Small tables with named rows and columns. After each table, cells are looked up by row and column.

Nododim
         Dasapu  Voko   Tuv  Luvibel   Gok  Foliri
Nitob      -0.2   0.1   0.2      0.0   0.1     0.3
Beb        -0.4   0.1   0.3     -0.3   0.2     0.3
Dazub      -0.6   0.1   0.3     -0.5   0.1     0.3
Votipa     -0.8   0.1   0.6     -0.4   0.3     0.7
Kabot      -0.4   0.1   0.5     -0.1   0.3     0.6
Kival      -0.7   0.1   0.6     -0.4   0.3     0.6
Nir         0.6   0.0  -0.4      0.3  -0.1    -0.4
Mutedo      0.7  -0.1  -0.3      0.5   0.0    -0.2
Busizal    -0.5   0.0   0.4     -0.2   0.2     0.4

Tuv of Nitob: 0.2
Foliri of Nir: -0.4
Voko of Dazub: 0.1
Tuv of Busizal: 0.4
Luvibel of Nir: 0.3
Luvibel of Beb: -0.3
Foliri of Dazub: 0.3
Foliri of Nitob: 0.3
Voko of Mutedo: -0.1
Dasapu of Nir: 0.6
Voko of Nitob: 0.1
Dasapu of Kival: -0.7
Luvibel of Nitob: 0.0
Dasapu of Dazub: -0.6
Tuv of Kabot: 0.5
Dasapu of Beb: -0.4
Voko of Votipa: 0.1
Voko of Beb: 0.1
Gok of Dazub: 0.1
Tuv of Dazub: 0.3
Which row has the largest Dasapu? Mutedo

Kegezo =
|  | Tepipa | Mufi | Fupovi | Gikuvo | Rem | Viv | Sotogog |
|---|---|---|---|---|---|---|---|
| Fepet | 112 | 91 | 138 | 154 | 88 | 76 | 143 |
| Dumeku | 91 | 82 | 140 | 64 | 73 | 72 | 170 |
| Piluvak | 43 | 114 | 58 | 95 | 101 | 152 | 115 |
| Ven | 58 | 93 | 103 | 149 | 79 | 108 | 157 |
| Genifa | 152 | 92 | 159 | 154 | 98 | 57 | 126 |
| Melefiv | 172 | 119 | 124 | 122 | 136 | 95 | 56 |
| Vem | 122 | 109 | 113 | 74 | 113 | 103 | 98 |
| Les | 97 | 124 | 72 | 88 | 126 | 143 | 71 |
| Bevem | 168 | 137 | 92 | 205 | 157 | 128 | 17 |
| Tep | 115 | 91 | 139 | 97 | 89 | 75 | 141 |
| Bul | 187 | 103 | 161 | 99 | 120 | 58 | 88 |
| Kud | 164 | 128 | 105 | 119 | 145 | 114 | 39 |

What is the Gikuvo of Bevem in Kegezo?
205
What is the Sotogog of Melefiv in Kegezo?
56
What is the Viv of Bevem in Kegezo?
128
What is the Rem of Bul in Kegezo?
120
What is the Fupovi of Genifa in Kegezo?
159
What is the Gikuvo of Tep in Kegezo?
97
What is the Tepipa of Fepet in Kegezo?
112
What is the Fupovi of Les in Kegezo?
72
What is the Viv of Dumeku in Kegezo?
72
What is the Sotogog of Genifa in Kegezo?
126
What is the Mufi of Bul in Kegezo?
103
What is the Viv of Tep in Kegezo?
75
What is the Rem of Melefiv in Kegezo?
136

Fugofon
           Bek    Zet
Bebi     -8510   5161
Lefa     -7527   3711
Dulidas   3451  -7514
Kag       4401  -8213
Fabivu   -2900  -2691
Remif    -8706   5314
Togebu   -3437  -1725
Beviz     3138  -7314
Gak       2825  -7012
Totariv  -2045  -3286
Fivezos   1854  -6512
Nur       5586  -8788

Bek of Dulidas: 3451
Bek of Lefa: -7527
Bek of Totariv: -2045
Bek of Kag: 4401
Bek of Bebi: -8510
Bek of Beviz: 3138
Zet of Remif: 5314
Zet of Togebu: -1725
Zet of Gak: -7012
Zet of Fabivu: -2691
Zet of Beviz: -7314
Zet of Bebi: 5161

Lef =
|  | Tun | Lom | Lur | Bol |
|---|---|---|---|---|
| Nup | 206 | 140 | 88 | 208 |
| Nov | 205 | 135 | 104 | 186 |
| Gad | 213 | 138 | 93 | 209 |
| Nofamop | 184 | 183 | 44 | 109 |
| Gof | 104 | 195 | 129 | 160 |
| Tozovu | 110 | 193 | 137 | 161 |
| Farur | 216 | 142 | 87 | 219 |
| Potivo | 182 | 185 | 59 | 112 |
| Lifogap | 179 | 197 | 56 | 120 |
| Teb | 192 | 134 | 91 | 191 |
| Naf | 211 | 252 | 134 | 203 |
| Dor | 123 | 202 | 163 | 187 |
| Zafeter | 202 | 243 | 130 | 199 |
| Tavon | 213 | 145 | 95 | 197 |

Lom of Gad: 138
Tun of Nofamop: 184
Bol of Tavon: 197
Lur of Teb: 91
Lur of Naf: 134
Lur of Tozovu: 137
Lom of Tozovu: 193
Tun of Teb: 192
Lom of Nup: 140
Lom of Zafeter: 243
Tun of Tavon: 213
Lur of Gof: 129
Bol of Zafeter: 199
Lur of Nov: 104
Lur of Zafeter: 130
Bol of Nov: 186
Bol of Dor: 187

Nogak =
columns: Sileruv, Gagab
Sobo: [62, 177]
Vopufo: [81, 220]
Gan: [116, 208]

Sileruv of Vopufo: 81
Gagab of Sobo: 177
Gagab of Vopufo: 220
Gagab of Gan: 208
Sileruv of Gan: 116
Sileruv of Sobo: 62

Lutog:
cols = Fip, Lun, Kobakir
Pudam: [0.539, 0.388, 0.317]
Sav: [0.757, 0.310, 0.171]
Liti: [0.170, 0.344, 0.355]
Ber: [0.241, 0.469, 0.381]
Rikule: [0.206, 0.359, 0.110]
Gofus: [0.709, 0.313, 0.836]
Putu: [0.444, 0.368, 0.359]
Bazov: [0.859, 0.584, 0.895]

What is the Kobakir of Ber in Lutog? 0.381
What is the Kobakir of Sav in Lutog? 0.171
What is the Kobakir of Liti in Lutog? 0.355
What is the Kobakir of Putu in Lutog? 0.359
What is the Lun of Sav in Lutog? 0.310
What is the Fip of Pudam in Lutog? 0.539
What is the Lun of Liti in Lutog? 0.344
What is the Fip of Putu in Lutog? 0.444
What is the Fip of Bazov in Lutog? 0.859
What is the Lun of Bazov in Lutog? 0.584
Row with the largest Fip: Bazov

